These are the activations of a small neural network, seen along a few directions. Each row is one input.
In each table, some parts of the input vary, and every possible input appears once, in random order.
A made-up example of a description, with smaller parts first: one of 4 places along a line, together with either a single point or one of 9 places around a ring or (one of 2 separate values, together with one of 8 places around a ring).
Shared parts are said once, and a part with two or three values counts as separate values.

Other details of the inputs vary at random and push rows far along two fixed directions, the same in every table; ignore that.

Table:
x1: [-18  17  37 -13 -33  -9  29 -36 -25 -14   7 -13  21  18]
x2: [ -4   0  -3  10  12  10 -25  -1 -11   3  14   2   5  -7]
x3: [ -5  -4  -1  -5  21  17 -26  11   6   0   0  -2  11 -14]
x4: [ -9  12  16 -11 -31 -22  26 -17  14  -7  -8  13   8   1]
x5: [ 18   3 -37   1  36  24 -46  30  23  17  -8  10 -13  -6]
x6: [-12  13  30  10 -35 -20  29 -45 -28 -13  23   1  11  17]
x7: [-11  -1  14   1  -3   4  13 -13 -13 -13   3  -9   6 -10]
x8: [-21  -8  26 -12 -51 -61  75  -9   8  -2  -5 -11 -10  10]
x9: [ 17 -15  -8  13  40  38 -45  -7 -29   7  16 -12  15   8]
x10: [  5   9  -5   1   0   9 -11  -6  -8  11  -1   2   7  10]
x11: [ 12  10 -15  -6 -13 -18  35   9  39  -8 -29  20 -27 -17]
x12: [  6  19  -5   4  -8  -3  14  -3   4  -1   1   5 -12   4]
x13: [ -5  28 -25   4 -46 -41  51  13  43   9 -37  38 -27 -21]
x14: [ -6 -30   2 -13 -13 -12  12  24  -2  -7   9 -19   7   9]
x15: [ -4   3  15   4  14  26 -33 -20 -36   3  26 -18  28  25]
x16: [  5 -10 -22  -5  25  14 -28  23  26   6 -14  12  -4 -28]
x17: [-12  -9   9   6 -36 -52  46  -1  -3   7   2 -10  -8  16]
x18: [ 11   8 -21  -5 -15 -24  34  10  48  -8 -33  28 -32 -23]
x19: [ -5   4  18   7   7  16 -24 -22 -28   0  27  -9  26  20]
x20: [ -3 -13  29  -6  27  33 -44 -24 -40  -9  29 -26  34  13]
x21: [ -4   4 -16  -3 -20 -24  31  10  41  -3 -29  29 -21 -31]
x22: [ 24   6 -35   9  10   0   1  19  31   7 -19  21 -29 -13]
x23: [  0   9  13   2  30  33 -41 -11 -40  -1  33 -27  16  21]
x24: [ 26 -19 -29  -3  34  24 -27  19  21  11 -24   9  -3 -18]
x25: [ 12   3  -5   5   9  20 -13  -5 -14  11   4  -5  10   9]
x26: [-25  27  13   5 -45 -29  40 -17  -1  -6   1  12   0   3]
x27: [-22 -11  58  -1 -24 -13  25 -11 -38  -6   6   4   3  23]
x28: [ -8  16  23 -14  -3   4   2 -16 -16 -15  11 -17   9  11]
x29: [ -9   9   8  16 -16  -9  21 -17 -16 -10   9   0   1  -4]
x30: [-15  28  17   2 -36 -29  30 -24   1 -12  13  12  -6  12]
x31: [ 19   2 -49   8  18  11 -11  40  36  23 -30  23 -21 -27]
x32: [-13 -19   5   4 -20 -34  25   7 -15   1  14 -12   2  20]
x33: [ -6  15   7   5 -19 -16   9 -19   1  -7  14  10 -10   5]
x34: [ 21 -14 -28  -6  20   8 -17  18  33  10 -27  21  -8 -22]
x35: [ -8 -35  30  -5   9   7  -8  -3 -30   2  23 -54  13  20]
x36: [ 10  -1   7  -9  39  39 -37   2 -19  -5  13 -28  11   5]
x37: [  1   1  17  -4 -10   3  18 -22 -15 -10  -1  -7  12   5]
x38: [  8   2 -27  -6   8   7   5  28  32   8 -32  13 -13 -26]
x39: [ -6   8 -17  -9  -8  -6   9  19  34   4 -28  17  -9 -20]
x40: [ -6   5  -1   9   9  10 -23   1  -9   4  13   0   9  -4]
x41: [ 24 -10 -40   6  27  14 -39  23  29  23 -16  26  -9 -14]
x42: [ -2  -2  17   9  27  24 -35 -24 -39 -11  41 -21  10  17]
x43: [-15  -6  20  11 -58 -55  60 -11   3   2   1 -13 -16  18]
x44: [  4  10 -16 -12  -1 -11   4  15  44  -3 -21  22 -16 -14]
x45: [ 20   3 -29   9  -8  -6  15   7  25  13 -26  26 -16  -8]
x46: [ -1 -32   7   6  10   8 -28  14 -44  -3  39 -38  24  29]
x47: [ 11  -5 -34  -8  34  25 -32  38  28  15 -28   6  -5 -25]
x48: [-15  15  22  14 -28 -11  35 -28 -30 -14  17  -7   7   5]
x49: [  0  -6  -6  15  22  19 -31   0 -18   1  16  -6   6  -9]
x50: [ -7   4  25 -11  28  31 -38 -12 -29 -14  26 -30  22  17]
x51: [ -4   8  17 -10 -17   1  22 -20 -10  -6  -4  -7  12   8]
x52: [ 11  -1 -18  -7  12  -3  -5  11  32  -6 -16  16 -19 -17]
x53: [ 11   5 -24 -12  -1 -17   4  19  52   0 -27  31 -27 -24]
x54: [  0 -45  -5 -12  42  16 -30  29 -15  10  15 -33  14  10]
x55: [  0  -5   6 -10  24  31 -36  -4 -13   2   5 -16  24  10]
x56: [ 19 -25 -16  13  29   9 -33  51   8  31 -28  34 -23  -1]
x57: [ 15  -1 -14  11  24  15 -19   0  -3  -1   9   1 -11   0]
x58: [-29  19  45   0 -51 -25  66 -41 -26 -30  10 -11  10   3]
Description of these inputs: one of 2 separate values, together with either a single point or one of 4 places along a line or (one of 3 separate values, together with one of 8 places around a ring).
Changing only the choice among 2 separate values turns x50 into x5. The same change can be made to x58. Which row results?
Answer: x48
Changing only the choice among 2 separate values turns x44 into x30. The same change can be made to x20. Which row results?
Answer: x41
Which other rows does x32 become when the place on the line of 4 takes its other values? List them by row number.
Answer: x17, x43, x46
Which other rows does x33 become when the choice among 2 separate values takes its other values? List them by row number.
Answer: x53
Which other rows does x58 become when the choice among 3 separate values takes its other values? List them by row number.
Answer: x11, x37

Table:
x59: [ 18 -57 -37 -13  35   0 -27  65  38  31 -25 -17 -10  -6]
x60: [ 10 -20  15  16  58  62 -62 -17 -69 -10  48 -49  34  13]
x61: [  0 -13  -1 -10  40  46 -70  11 -16   7  18 -10  24   6]
x62: [-20  14  70   6 -24  10  13 -57 -77 -15  40 -25  42  39]
x63: [ 13   4 -30  -5   7  -3   8  15  45   0 -26   8 -15 -30]
x64: [-16  35   8  -9 -58 -55  58 -20  26 -16   1  16 -17   4]
x65: [-34  31  42  -4 -45 -32  51 -50 -31 -41  35 -25  15  23]
x66: [-36  32  42  -4 -49 -39  43 -38 -20 -25  29  -2  16  19]
x67: [ 11 -11  -5  19  41  31 -54  -3 -26   4  34 -16   8  12]
x68: [  1  -6  -5   5  17  26 -34   4 -19  18   9  10   9   8]
x69: [ -9 -25  -1   2 -54 -65  70  19  16  10 -21   6 -23   7]
x70: [-11  26   6 -12 -68 -63  97 -15  55 -18 -42  37 -32 -28]
x71: [-19  16  40  14 -16   1  11 -50 -66 -25  51 -39  18  32]
x72: [ 15   3 -39 -14   9   1   6  45  73  14 -62  41 -31 -40]
x73: [ 21  -6 -34 -13  29  18 -36  35  46  20 -42  25  -6 -16]
x74: [ 26 -16 -11   9  41  37 -35  11  -7   6  -6  -6  -6 -14]
x75: [ 17 -14 -11  -1  45  43 -37  12 -14  15  -8   1   3  -5]
x76: [ 13   7 -48  13  -6 -19  -1  34  46  26 -33  46 -31 -24]
Changing only one part turns x68 into x61. The same change can be made to x62. Which row results?
Answer: x73
What do these inputs look like to the network?
Answer: one of 2 separate values, together with either a single point or one of 8 places around a ring

Table:
x77: [  7   2 -19   0  -1  -5 -27  21  22  12   1  14  -2   9]
x78: [ 24  -2 -26   9  10  11   4   7  11   0 -27  -6  -4 -13]
x79: [-24  16  32   4 -12  -5  -4 -15 -35 -16  17   8  11  16]
x80: [ 10 -17 -39   2  39  16 -40  43  31   5   1  -4 -13 -26]
x81: [ -2  21 -24 -21 -40 -52  46   8  64   3 -31  31 -21  -7]
x82: [  3 -30   1  -9   3  -6  -7  39   8  26 -27  12   1   8]
x83: [-27  30  49  15 -68 -48  81 -52 -24 -33  11   3 -11   2]
x84: [  9  -3 -36  19   0  -9  -8  15  22  21  -4  14 -12   4]
x85: [  2 -10 -31  -2  20   6  -8  29  35  -6 -11  20 -23 -33]
x86: [-31  18  19  -8 -24 -22  19 -11  -2 -14   4  12   1  -6]
x87: [  3  -3 -34 -10   6 -10 -23  30  45  13 -14  12  -5 -13]
x88: [-13  12   5   4  -1  -6 -15   7  -8   4  12   5   9   8]
x89: [-25  11  41  20 -28  -9   8 -39 -63 -10  52 -20  21  29]
x90: [ -7   3 -25  -8   3 -20  -9  28  37   9 -17  21 -10 -23]
x91: [  8   0  -3  11  19  20 -29 -13 -24  15  25 -23   9  28]
x92: [ 21 -25 -21  12  51  27 -58  11 -22   4  36 -32   7   5]
x93: [ 27   5 -37   1  -6 -15  32   9  39  10 -29  10 -24 -14]
x94: [  3   2  -7 -13   0  -5  -1  -1  13 -11   8 -25  -9   2]
x95: [-12  17  48 -10 -15  13   2 -42 -50 -12  35 -27  40  42]
x96: [  9 -53  10   8  40  25 -31  22 -43  11  10 -37  11  14]
x97: [ 14   2   0   5  14  26 -14 -17 -28  12  18 -15  16  22]
x98: [-20  23  44 -14 -38  -8  56 -44 -27 -31  16 -29  15   7]
x99: [  2  17 -15  17 -29 -25  40   1  35  18 -30  46 -39 -19]
x100: [  8  -3  16  -1  36  45 -48  -7 -26   2   5   2  25   5]
x101: [  9   7 -25 -21   6  10  -5  17  34  12 -38  13  -3 -21]
x102: [  5  -5   8 -14  23  30 -32  -3   1  -2  -8   1  14 -14]
x103: [-31  19  60 -10 -28  -7  19 -45 -32 -23  25  -7  16   3]
x104: [-7 16 23  0 -9  0 -1 -9 -5 -6 -3 24  0 -1]
x105: [ 15   4 -30 -12 -12 -13  30  14  52  -1 -30   7 -20 -18]
x106: [ 12  -5 -17  -5  10  12   5  10  35  -5 -27  14 -12 -32]
x107: [ 24 -18  -7  13  65  49 -43   0 -27  -3   5 -17  12 -10]
x108: [-33 -10  53 -15 -70 -56  90 -15 -14 -21   0 -13  -2  10]
x109: [  3 -41 -15 -15  20  -2 -13  50  30  25 -35   8  -1 -10]
x110: [  2  10   3   7 -18 -23  26 -18  -6 -12  11 -20  -8  17]
x111: [  1   6 -24  17 -14 -15   8  10  14  10 -15  40 -28 -16]
x112: [  6  14   3  -8  -3  16 -10  -3  -3   8 -16   3  14   5]
x113: [ -2  22 -19 -25 -32 -30  44   2  50   3 -34  24 -13  -9]
x114: [  6 -14  -3  20  40  27 -49  11 -29   2  41 -32   7  -1]
x115: [ -8   7   0  16  -7 -22  27  -6  -6 -16   5  11 -16 -10]
x116: [  3   5   9  12   2  28  -5 -25 -39   3   5 -18  23  19]
x117: [  6   2   9  -6  23  25 -45  -5 -20   5  28 -22  18  33]
x118: [  5   0  12  12  -5  14   7 -30 -27  -5   4  12   8   5]
x119: [  2  -2  -7  -1  12   5   1   9  24 -11 -15  13 -18 -28]
x120: [ -3 -16   2  -5  29  20 -40   1 -17 -13  39 -36  14   9]
x121: [ -3 -33  13   9  -8 -12  20   7 -26  20  -4   2   3  20]
What do these inputs look like to the network?
Answer: one of 5 places around a ring, together with either a single point or one of 8 places around a ring
Changing only the place on the ring of 5 turns x120 into x92. The same change can be made to x108. Which row results?
Answer: x96
Changing only the place on the ring of 5 turns x98 into x116. The same change can be made to x80. Which row results?
Answer: x89
A walk changes only the place on the ring of 8. It starts at x101 and steps to x102. List the rest of the walk in order.
Answer: x103, x86, x90, x87, x81, x113
Which other rows agree with x104 in the place on the ring of 5? List them by row number.
Answer: x77, x79, x82, x88, x95, x100, x112, x117
